These are the activations of a small neural network, seen along a few directions. Each row is one input.
In each table, some parts of the input vary, and every possible input appears once, in random order.
Descriptions start from the smaller parts, as in this example, which fits no table here: line(6) and (point or ring(11) or (values(2) and ring(8))).
Shared parts are said once, and a part with two or three values counts as separate values.
(in the rows, 128 means zero)

Other details of the inputs vary at random and push rows far along two fixed directions, the same in every table; ignore that.

A family of inputs:
R1: [127 159  98 129 114 112 104 101 132 119 135 135 116]
R2: [153 178 111 137 121 116 111  98 126 134 138 121 105]
R3: [135 184  94 147 115 111  89 115 134 120 154 123 113]
R4: [113 117 126 136 144 129 130 112 137 130  95 128 105]
R5: [107  74 130 134 146 142 147 153 121 121 113 117 152]
R6: [137 155 113 118 116 120 117  99 123 133 129 139 111]
R7: [120 115 122 110 134 123 132  96 137 127  99 138 117]
R8: [110  66 177 117 145 133 166 127 152 140  69 157 122]
R9: [157 167 111 133 108 125 113 164 102 114 187 108 166]
R10: [109 104 147 107 142 136 140 107 133 139  79 146 102]
R11: [172 199 101 157 117 116  93 143 127 119 189  88 141]
R12: [107 112 113 116 130 124 121 105 137 123 107 142 118]
R13: [119 108 131 131 132 140 136 165 110 124 137 119 151]
R14: [119 112 120 116 130 125 140  94 123 132  98 142 112]
R15: [177 173 134 136 102 111 121 151 132 120 181 125 162]
R16: [139 160 115 111 119 117 109 100 136 125 132 135 116]
R17: [121 150 110 117 119 120 102 109 138 122 133 139 117]
R18: [122 122 144 140 124 122 126 147 148 129 128 145 133]
R19: [119 158 106 138 120 122  99 111 129 134 135 139 101]
R20: [ 88  94 130 117 142 136 123 113 144 130  87 147 105]
R21: [142 127 146 117 117 132 143 144 125 126 162 118 149]
R22: [159 183 111 132 123 113 103 104 137 127 146 113 114]
R23: [128  53 131 135 137 150 181 189  77 115 140 105 199]
R24: [116 110 142 127 141 140 137 146 122 132 114 125 125]
R25: [129 175  95 148 116 114  93 109 130 129 149 129 104]
R26: [128 107 144 130 119 124 141 154 136 123 134 145 156]
R27: [110  74 156 121 128 145 159 163 122 124 138 124 161]
R28: [143 163 117 132 127 118 117  99 135 128 123 122 109]
R29: [130  66 162 144 134 157 173 217  99 120 172  89 202]
R30: [148 177 102 125 114 110 109  97 130 121 142 126 119]
R31: [102 101 135 128 144 138 134 109 131 143  84 144  94]
R32: [115 119 132 103 129 129 133 107 128 131  99 148 113]
R33: [112 100 141 116 143 137 146 102 127 143  80 144 101]
R34: [180 180 137 162 110 119 116 184 126 124 201  99 168]
R35: [150 178 121 123 124 118 104 107 138 129 140 122 110]
R36: [102  99 129 134 146 133 137 105 131 139  82 140  95]
R37: [100 100 139 119 148 136 128 112 145 135  84 140 100]
R38: [111 122 115 119 124 129 124 112 119 132 117 145 115]
R39: [115  93 166 113 138 141 153 125 142 141 105 133 116]
R40: [150  88 165 149 135 156 173 223  98 124 187  74 203]
Each input here is: ring(5) and (values(2) or ring(6)).
Changing only the ring(5) part turns R17 into R20. The same change can be made to R26. Which row results? -> R18
Changing only the ring(5) part turns R23 into R25. The same change can be made to R1. Which row results? -> R3

A family of inputs:
R41: [142 150 115 116 121 118 118 115 123 123 130 135 131]
R42: [144 160 128 125 116 114 111 112 154 128 143 135 121]
R43: [144 174 129 125 117 122 104 128 143 124 156 120 123]
R44: [120  95 152 115 122 132 152 136 132 128 117 148 141]
R45: [143  78 150 119 140 152 174 177  87 126 133 103 180]
R46: [121 162 134 126 120 110  98  91 166 140 104 166  80]
R47: [165 165 121 128 109 129 128 149 100 122 186 102 156]
R48: [ 88  47 172 117 155 150 163 151 136 138  73 145 128]
R49: [125  92 139 113 132 144 162 137 108 128 128 114 147]
R50: [ 87  66 125 138 148 148 141 157 110 125 109 122 138]
R51: [131 186 109 138 112 105  94  82 147 136 126 152  82]
R52: [103 130 115 102 122 114 118  58 153 134  85 167  77]
R53: [ 97 132  96 144 127 120  97 115 133 123 122 142 107]
R54: [146 124 141 126 123 127 139 163 122 121 149 125 167]
R55: [ 99  44 140 113 158 143 174 129 112 128  58 141 139]
R56: [124 197  91 132  98 104  64 104 154 121 165 148 101]
R57: [112 160 118 131 125 117 101  77 152 142 111 144  69]
R58: [129 139 108 123 134 117 119  95 132 121 103 130 111]
R59: [ 66  73 119 104 140 141 128 100 130 130  76 155  98]
R60: [100 148  88 128 127 122  89  89 129 128 117 140  84]
R61: [112 104 125 105 137 126 136  97 136 124  85 143 116]
R62: [ 97  48 150 144 145 158 159 208 103 120 140 107 182]
R63: [156 158 123 147 129 129 122 163 110 125 166 100 150]
R64: [ 91  81 136 123 152 128 140 100 149 130  55 150  98]
R65: [138 129 149 121 125 135 135 148 127 133 139 129 139]
R66: [117 160 140 123 125 118  98  94 162 145 106 159  73]
R67: [136 157 111 127 131 125 113 108 124 126 125 113 112]
R68: [110 105 124 118 132 127 143  90 125 133  84 151 106]
R69: [108  69 156 112 140 138 160 143 138 123  93 137 148]
R70: [116 160 135 112 114 118 104  88 157 141 120 161  79]
R71: [113 152 112 130 112 127  96 138 136 124 161 130 125]
R72: [163 151 113 140 132 134 131 144 103 124 166  84 152]
R73: [131  95 155 122 138 142 153 151 129 130 132 114 148]
R74: [110  75 161 128 135 137 162 149 133 131 107 145 142]
R75: [136 150 118 114 113 118 123  99 129 128 129 143 118]
R76: [ 90  40 146 115 155 152 178 123 110 136  70 128 126]
R77: [154 142 133 132 109 122 134 152 125 121 175 116 161]
R78: [142 127 145 124 127 136 137 166 119 127 153 118 157]
R79: [160 173  74 158 110 122 102 167  87 103 205  88 175]
R80: [105 140 126 127 142 121 107  71 161 144  83 147  63]
R81: [109  87 107 122 127 139 139 152 103 111 133 126 166]
R82: [145 206 100 141 114 101  79  93 147 130 140 140  89]
R83: [113  99 154 129 142 140 140 143 140 130 110 126 129]
R84: [124 133 110 126 126 118 129  91 128 129 111 135 111]
R85: [142 124 123 131 138 139 141 150  97 125 134 104 150]
R86: [115 162 126 126 123 110  94  88 174 130 106 155  83]
R87: [140 206 124 137 104 109  84 102 154 139 160 142  86]
R88: [ 91  43 167 120 152 142 167 148 138 134  67 154 137]
R89: [173 217 119 153 108 114  86 138 143 127 202 100 127]
R90: [ 87  79 154 120 137 125 145 103 164 139  75 167  96]
R91: [137  98 141 141 140 134 153 155 116 130 112 125 151]
R92: [175 138 140 158 122 130 141 194 117 115 195  86 195]
R93: [148 142 138 129 114 131 133 155 122 127 176 108 151]
R94: [175 131 120 147 124 134 152 179  82 117 170  90 193]
R95: [125 135 123 120 134 131 127 102 123 138 100 133 104]
R96: [101  78 136 102 144 132 151  86 142 132  66 151 110]
R97: [159 107 152 130 121 136 157 186 108 121 160 114 189]
R98: [113 117 131 129 145 132 128 116 137 131  98 126 107]
R99: [163 112 131 157 137 136 155 183 105 118 165  85 188]
R100: [119  94 134 139 134 130 151 130 126 131 111 129 134]
R101: [169 208 102 129 109 116  92 122 121 118 182  98 131]
R102: [ 91 150 108 135 116 113  80  99 161 128 120 162  86]
R103: [153 148 122 120 124 132 128 148 105 124 158 107 154]
R104: [168 219 117 153  98 112  89 142 136 128 212 104 128]
R105: [139  80 141 134 139 153 177 175  80 125 141  94 178]
R106: [158 140 124 125 127 134 135 141 110 123 162  95 153]
R107: [159 156 128 149 129 131 125 159 111 131 160 104 143]
R108: [132 136 110 126 134 118 124  88 135 129 105 130 107]
R109: [150 117 133 118 125 131 149 143 106 123 131 125 162]
R110: [117 163 122 130 123 118 103  84 146 142 113 150  73]
Describe the family of inputs behind these rows. -> values(2) and ring(5) and (point or ring(6))
Changing only the values(2) part turns R56 into R71. The same change can be made to R54. Which row results? -> R78
Which other rows does R95 become when the values(2) part takes its other values? List them by row number. -> R94
Which other rows does R89 become when the values(2) part takes its other values? List them by row number. -> R92
Which other rows agree with R61 in the values(2) part and the ring(5) part? List them by row number. -> R41, R52, R75, R81, R96, R109

A family of inputs:
R111: [152 179 119 120 127 112 104  85 152 132 122 123  94]
R112: [119  58 179 128 125 141 170 206 131 122 153 133 192]
R113: [151  83 183 108 124 137 182 160 131 126 123 130 173]
R114: [172 208  89 123 106 116  97 116 109 114 187  94 139]
R115: [175 208 113 167 113 110  97 137 131 127 192  99 131]
R116: [105  82 165 122 149 144 151 127 138 148  79 153 106]
R117: [ 64  71 138 129 147 132 130 108 152 135  52 173  87]
R118: [171  83 157 118 120 143 188 200  92 110 171 103 228]
R119: [163 207  80 151  94 121  89 155  90 114 224  91 154]
R120: [121  92 151 109 143 138 157 107 126 145  75 144 108]
R121: [128 161 119 146 115 125  93 146 128 131 163 132 124]
R122: [120 137 143 134 136 119 121 107 151 142  90 151  90]
R123: [133 180  75 151 112 111  87 107 126 115 159 123 119]
R124: [108 177 110 138 112 119  79 103 144 135 147 146  78]
R125: [122  71 166 131 157 146 163 165 136 131 105 109 150]
R126: [120  88 153 106 146 142 161 121 129 134  92 120 123]
R127: [ 82 111 133 124 133 135 108 123 148 128 115 140 102]
R128: [ 69 109 129 120 144 124  97  87 177 135  69 166  66]
R129: [ 92  75 120 120 136 143 143 134 111 128  99 145 134]
R130: [128  79 151 124 149 137 173 131 118 134  77 130 136]
R131: [117  91 191 112 127 130 152 132 167 139 100 165 123]
R132: [145 179  95 114 116 114 102  80 122 133 128 140 100]
R133: [163 194  88 132 113 105 102  98 114 120 147 123 123]
R134: [142 173  83 131 121 107 103  71 129 126 122 130 100]
R135: [108 110 119 158 134 131 123 148 130 126 135 125 134]
R136: [160  79 156 132 138 156 192 193  72 129 154  79 197]
R137: [141 117 112 116 138 129 138 122 114 117 122 109 147]
R138: [137 183  91 112 114 115 101  70 120 131 131 135  87]
R139: [ 99 113 103 122 136 126 111 116 136 118 110 133 118]
R140: [137 128 135 123 103 120 133 163 131 117 171 137 174]
R141: [148  71 168 145 143 161 187 217  85 129 163  83 198]
R142: [ 66 105 112 102 135 130 105  77 150 128  77 160  76]
R143: [148 181 137 135 122 124 103 133 143 132 165 109 116]
R144: [195 185 110 160 116 119 128 152 104 121 194  77 168]
R145: [ 80 112 106 121 135 118 110  82 142 129  68 171  84]
Describe the family of inputs behind these rows. -> ring(5) and (point or ring(6))
Which other rows does R130 become when the ring(5) part takes its other values? List them by row number. -> R117, R122, R133, R145
Which other rows does R137 become when the ring(5) part takes its other values? List them by row number. -> R111, R125, R128, R139
